These are the activations of a small network on made-up records, seen along a few directions, one row for each record.
Each row is followed by the record's values for the fields N, Z, Y, C, K, H.
A field that a record lacks is written none.
Other fields move the rows too, some of them a lot.
In the rows, 500 means zero.
Random noise pushes rows far along 15 fixed directions. That doesn't count. These rows show it; they differ only by the noise:
[648 345 453 429 459 439 542 403 624 397 597 475 489 460 346 446 465 410
 388 594 579 651 559 470 360 499 538 464 696 439 499 629 439 475 463]
[633 440 390 523 501 338 534 512 374 584 662 443 419 574 504 423 477 510
 455 561 539 474 616 552 511 713 398 559 547 511 616 435 443 653 483]
[393 441 366 422 521 613 582 392 404 434 444 456 398 392 546 483 416 577
 655 353 562 500 212 394 563 457 484 536 524 450 678 706 449 459 629]
[550 597 507 589 523 340 664 628 558 585 427 518 447 501 613 510 462 467
 392 378 510 306 740 433 607 552 381 515 386 438 408 408 433 536 470]
[350 446 511 629 493 596 716 674 485 527 527 613 628 442 399 480 580 659
 446 501 328 551 358 419 458 416 583 337 331 800 384 531 691 460 465]
[511 440 617 480 594 482 334 524 519 573 456 366 547 610 580 506 486 390
 525 546 546 488 472 587 554 565 495 455 437 539 517 461 484 438 520]
[490 438 450 591 450 401 579 609 323 538 675 513 653 421 397 460 489 520
 463 398 642 707 477 546 417 645 394 563 463 493 551 454 540 344 425]
[495 473 682 540 457 423 612 506 467 658 568 535 625 514 310 469 399 632
 287 541 388 608 537 451 429 577 556 492 592 517 537 525 551 430 376]
[362 659 556 334 486 423 396 514 570 528 392 556 431 333 591 791 443 427
 479 463 448 439 499 385 672 426 560 561 461 329 368 601 281 500 384]
[459 405 468 527 442 472 470 471 425 462 522 416 591 539 414 438 519 535
 659 412 564 691 471 577 339 588 471 562 543 589 775 420 582 452 505]
[602 374 605 377 550 546 470 714 563 386 522 358 717 275 362 574 488 603
 419 649 621 566 479 627 576 425 620 456 460 590 406 537 308 534 393]
[455 480 423 443 528 438 437 554 577 510 479 465 413 523 556 557 595 460
 607 591 415 596 507 493 564 499 571 424 513 600 596 492 462 615 429]
[454 454 633 455 507 601 560 511 503 464 413 478 596 533 284 477 459 598
 483 714 378 483 433 498 567 398 614 471 540 681 594 535 548 722 462]
[549 427 504 423 534 482 439 481 555 425 432 385 499 569 456 467 533 465
 592 589 583 599 526 579 521 473 529 480 572 569 718 473 444 584 461]
[545 499 489 373 530 490 399 392 560 598 551 468 329 472 720 589 463 708
 453 516 415 281 418 475 520 569 571 459 522 434 466 595 327 502 584]
[446 499 618 472 561 576 431 476 568 443 348 560 634 482 532 538 451 506
 553 519 544 227 341 530 541 381 450 521 391 485 295 498 563 421 743]
[461 467 570 521 555 444 594 606 506 497 292 381 548 529 451 504 449 406
 570 375 475 429 612 484 563 477 469 533 384 676 586 439 509 585 502]

[596 524 551 387 498 429 469 379 596 452 465 636 481 491 411 577 446 400
 362 597 493 343 543 467 468 396 494 545 580 437 248 585 458 516 572]	<N:n1 Z:z2 Y:none C:c1 K:none H:none>
[456 534 544 498 449 530 424 499 532 486 513 480 540 392 584 607 477 486
 471 344 536 485 523 484 423 519 520 526 425 387 374 509 440 331 475]	<N:none Z:none Y:y1 C:c1 K:none H:none>
[467 528 404 475 424 617 599 345 476 282 387 525 458 496 453 455 505 589
 643 389 647 442 471 493 441 374 455 585 531 466 725 494 491 547 567]	<N:none Z:none Y:y2 C:c2 K:none H:none>
[483 471 504 606 498 652 677 622 583 512 472 364 461 466 522 376 471 591
 514 529 347 530 503 403 575 499 580 386 508 545 592 558 547 671 456]	<N:n1 Z:z1 Y:none C:c2 K:none H:none>
[502 555 618 562 441 582 529 649 644 536 530 364 583 453 488 414 530 688
 498 637 446 801 568 524 553 518 630 401 649 383 754 447 474 573 265]	<N:n1 Z:z1 Y:none C:c2 K:none H:h2>
[581 342 621 384 556 572 332 365 598 455 487 370 463 663 406 501 498 292
 424 717 438 572 489 533 427 449 639 380 579 668 485 614 499 558 461]	<N:n1 Z:z2 Y:none C:c2 K:none H:none>
[469 394 559 312 700 593 473 479 295 605 470 434 434 518 461 563 440 574
 422 606 466 445 198 501 743 435 630 415 427 736 523 725 365 523 484]	<N:none Z:none Y:y1 C:c1 K:none H:none>
[539 392 534 425 581 433 506 263 479 619 411 519 408 641 450 409 407 580
 520 468 359 387 413 458 430 526 527 532 672 555 611 579 583 454 712]	<N:none Z:none Y:y2 C:none K:k2 H:none>
[544 480 499 563 407 566 481 506 592 445 569 460 587 449 432 409 458 545
 549 552 515 536 516 531 399 567 511 534 603 367 508 470 545 559 545]	<N:none Z:z1 Y:none C:none K:k2 H:h1>
[473 474 411 457 522 436 513 595 525 401 400 476 527 459 459 512 610 502
 690 557 461 598 563 548 554 417 515 527 530 630 643 395 525 661 497]	<N:none Z:none Y:y2 C:c3 K:none H:none>
[691 404 503 490 443 566 696 431 599 298 475 366 483 487 360 373 421 502
 367 479 695 500 674 487 407 438 491 488 588 478 646 571 376 580 426]	<N:none Z:z1 Y:none C:c2 K:none H:none>
[506 514 646 405 389 528 455 301 478 438 501 541 570 477 265 562 311 440
 372 585 529 429 500 456 429 490 515 649 637 334 460 605 444 561 489]	<N:none Z:z1 Y:none C:c2 K:none H:none>
[526 502 480 438 604 523 558 677 527 464 403 493 554 335 539 541 526 627
 548 458 537 414 410 542 642 374 527 474 397 594 386 523 411 499 565]	<N:n1 Z:z1 Y:none C:none K:k2 H:h1>
[548 432 479 369 530 575 322 407 559 368 472 455 525 467 495 518 533 464
 614 511 665 589 356 603 445 414 542 498 570 461 535 564 433 383 570]	<N:n1 Z:z1 Y:none C:none K:k2 H:none>
[644 527 547 562 491 410 484 448 504 538 612 655 574 581 413 426 462 400
 326 607 595 411 570 554 443 550 380 546 563 351 260 454 574 428 572]	<N:n1 Z:z2 Y:none C:none K:k1 H:none>
[527 597 459 514 480 478 580 608 376 489 649 604 479 491 428 557 543 407
 291 650 613 555 554 493 647 484 457 468 404 510 389 530 402 609 258]	<N:none Z:z1 Y:none C:c1 K:none H:none>
[519 489 375 508 509 501 518 480 345 478 642 558 404 558 553 536 553 387
 401 474 629 451 434 504 487 529 415 456 327 629 395 565 458 469 464]	<N:none Z:z2 Y:none C:c2 K:none H:h2>
[499 513 449 547 453 575 612 379 715 501 447 517 365 517 607 360 492 677
 579 516 341 484 469 369 442 466 551 422 707 344 644 562 591 543 624]	<N:n2 Z:z1 Y:none C:c3 K:none H:none>
[475 566 677 495 530 551 573 498 503 516 342 583 627 563 376 458 495 681
 484 543 448 451 433 540 516 344 528 499 511 633 568 457 602 507 535]	<N:n1 Z:z1 Y:none C:c1 K:none H:h2>
[560 502 303 431 565 506 531 490 315 504 663 610 406 454 557 464 573 701
 505 549 665 523 267 571 610 499 448 485 512 492 560 574 406 459 530]	<N:n1 Z:z1 Y:none C:none K:k1 H:none>
[567 450 611 539 535 504 539 519 443 597 620 559 639 475 403 424 382 564
 312 631 556 429 387 515 552 569 456 497 535 374 331 558 525 414 566]	<N:none Z:z1 Y:none C:c2 K:none H:none>
[321 621 514 541 539 388 465 607 348 595 347 574 607 515 484 556 493 447
 705 323 559 528 429 543 632 528 381 643 386 503 609 360 570 426 527]	<N:none Z:z1 Y:none C:none K:k2 H:none>
[469 411 432 542 519 588 534 499 562 517 451 298 376 466 694 472 477 511
 609 236 436 480 500 422 426 578 554 432 424 540 586 565 470 411 552]	<N:none Z:none Y:y2 C:c1 K:none H:none>
[488 530 579 519 455 575 465 583 536 425 536 488 693 377 496 479 544 720
 523 594 613 622 479 603 514 453 520 507 556 342 592 389 488 419 453]	<N:none Z:none Y:y2 C:c3 K:none H:none>
[505 402 531 466 522 539 448 601 457 472 530 444 605 457 367 532 524 457
 518 580 427 574 437 562 457 480 578 480 443 740 416 525 539 580 480]	<N:n2 Z:z1 Y:none C:c1 K:none H:h2>
[442 421 601 616 486 735 570 513 379 377 472 364 649 506 378 389 375 342
 483 543 591 462 439 480 551 479 434 536 411 474 491 532 614 563 547]	<N:none Z:none Y:y2 C:c3 K:none H:none>
[574 447 531 463 541 489 380 576 541 430 524 570 694 473 391 477 575 530
 565 706 554 514 423 666 487 436 495 514 543 551 369 409 582 517 612]	<N:n1 Z:z2 Y:none C:c1 K:none H:none>
[600 469 439 650 466 636 560 615 554 474 674 429 517 518 527 333 544 596
 450 612 596 539 521 565 505 600 512 378 486 439 521 453 501 569 428]	<N:none Z:z1 Y:none C:none K:k1 H:none>
[494 404 479 520 411 563 511 526 494 404 529 413 590 423 351 483 432 485
 583 533 422 447 513 505 392 561 522 582 505 585 480 497 555 701 572]	<N:none Z:z2 Y:none C:c2 K:none H:none>
[513 579 607 630 469 433 382 545 536 628 546 476 527 647 599 522 531 398
 422 451 475 450 728 561 433 657 475 487 395 457 406 309 539 429 401]	<N:none Z:none Y:y2 C:none K:k2 H:none>
[547 402 569 456 504 546 356 511 813 535 489 365 472 459 651 527 551 618
 553 552 256 493 516 500 344 513 700 345 575 557 415 526 499 484 570]	<N:n1 Z:z2 Y:none C:c2 K:none H:h1>

Which values does each new row have?
[527 386 503 475 653 652 568 584 512 529 450 301 367 446 607 495 382 318
 414 524 409 330 416 370 723 484 569 377 370 568 290 736 400 611 542]	<N:none Z:none Y:y2 C:c1 K:none H:none>
[576 422 371 426 623 440 588 503 473 469 492 551 367 495 540 504 520 453
 452 664 452 266 488 451 675 432 461 462 470 592 345 566 448 683 631]	<N:none Z:none Y:y2 C:c2 K:none H:none>
[380 556 422 391 451 433 376 584 501 371 492 636 622 378 337 648 672 472
 665 607 561 837 464 584 530 366 583 543 572 516 584 424 482 498 322]	<N:none Z:none Y:y2 C:none K:k2 H:none>
[422 464 486 525 391 576 348 679 634 427 535 348 595 287 614 677 542 509
 631 338 385 456 565 530 315 581 609 499 300 604 295 438 459 508 492]	<N:none Z:z1 Y:none C:c1 K:none H:none>
[555 431 315 377 549 430 404 397 434 420 508 531 418 497 537 508 529 473
 668 487 645 433 363 574 500 506 417 577 538 511 562 530 439 512 682]	<N:none Z:z1 Y:none C:c1 K:none H:none>
[545 449 560 444 540 512 311 447 619 368 418 451 565 663 521 503 681 386
 582 512 701 709 517 675 364 372 528 384 476 647 635 400 522 301 433]	<N:n1 Z:z1 Y:none C:c2 K:none H:none>
[415 455 339 424 503 332 621 514 471 529 503 574 421 327 446 586 457 373
 535 328 488 701 407 329 519 497 480 534 564 457 500 692 440 375 472]	<N:none Z:z2 Y:none C:c2 K:none H:h2>
[552 392 509 526 582 499 511 605 625 549 509 454 583 457 520 401 560 632
 539 532 470 637 442 551 489 496 585 378 575 521 510 485 551 361 539]	<N:none Z:none Y:y2 C:none K:k2 H:none>
[425 657 696 481 460 459 344 394 293 623 527 529 516 602 408 641 318 203
 317 541 527 434 581 469 619 609 428 683 463 292 371 515 438 524 344]	<N:none Z:none Y:y2 C:none K:k1 H:none>
[503 468 439 523 397 567 322 529 414 534 774 471 499 479 534 576 586 576
 489 546 392 561 464 590 302 663 593 474 420 642 392 470 510 547 422]	<N:n1 Z:z1 Y:none C:none K:k2 H:h1>
[592 446 460 517 490 554 389 366 462 543 610 325 455 505 696 361 433 653
 599 384 648 553 425 578 419 690 441 559 648 215 740 491 445 332 620]	<N:none Z:none Y:y2 C:c1 K:none H:none>
[686 302 553 485 600 525 657 442 459 350 424 379 521 651 357 368 482 401
 328 553 684 387 635 561 476 393 450 425 431 760 563 504 473 544 518]	<N:none Z:none Y:y2 C:c2 K:none H:none>
[325 702 530 499 346 583 666 620 469 478 549 722 583 264 353 638 509 776
 420 624 306 545 423 377 584 362 602 535 511 464 416 552 502 684 325]	<N:n1 Z:z1 Y:none C:c2 K:none H:h2>
[654 337 365 507 548 394 640 555 469 457 551 474 496 540 437 376 622 696
 525 516 514 518 596 606 399 518 498 449 524 781 660 389 526 577 541]	<N:none Z:none Y:y2 C:c2 K:none H:none>
[465 668 542 703 491 405 775 700 383 619 563 737 591 544 450 451 573 614
 278 575 457 442 654 464 640 485 386 467 365 534 381 330 626 548 356]	<N:none Z:none Y:y2 C:c3 K:none H:none>
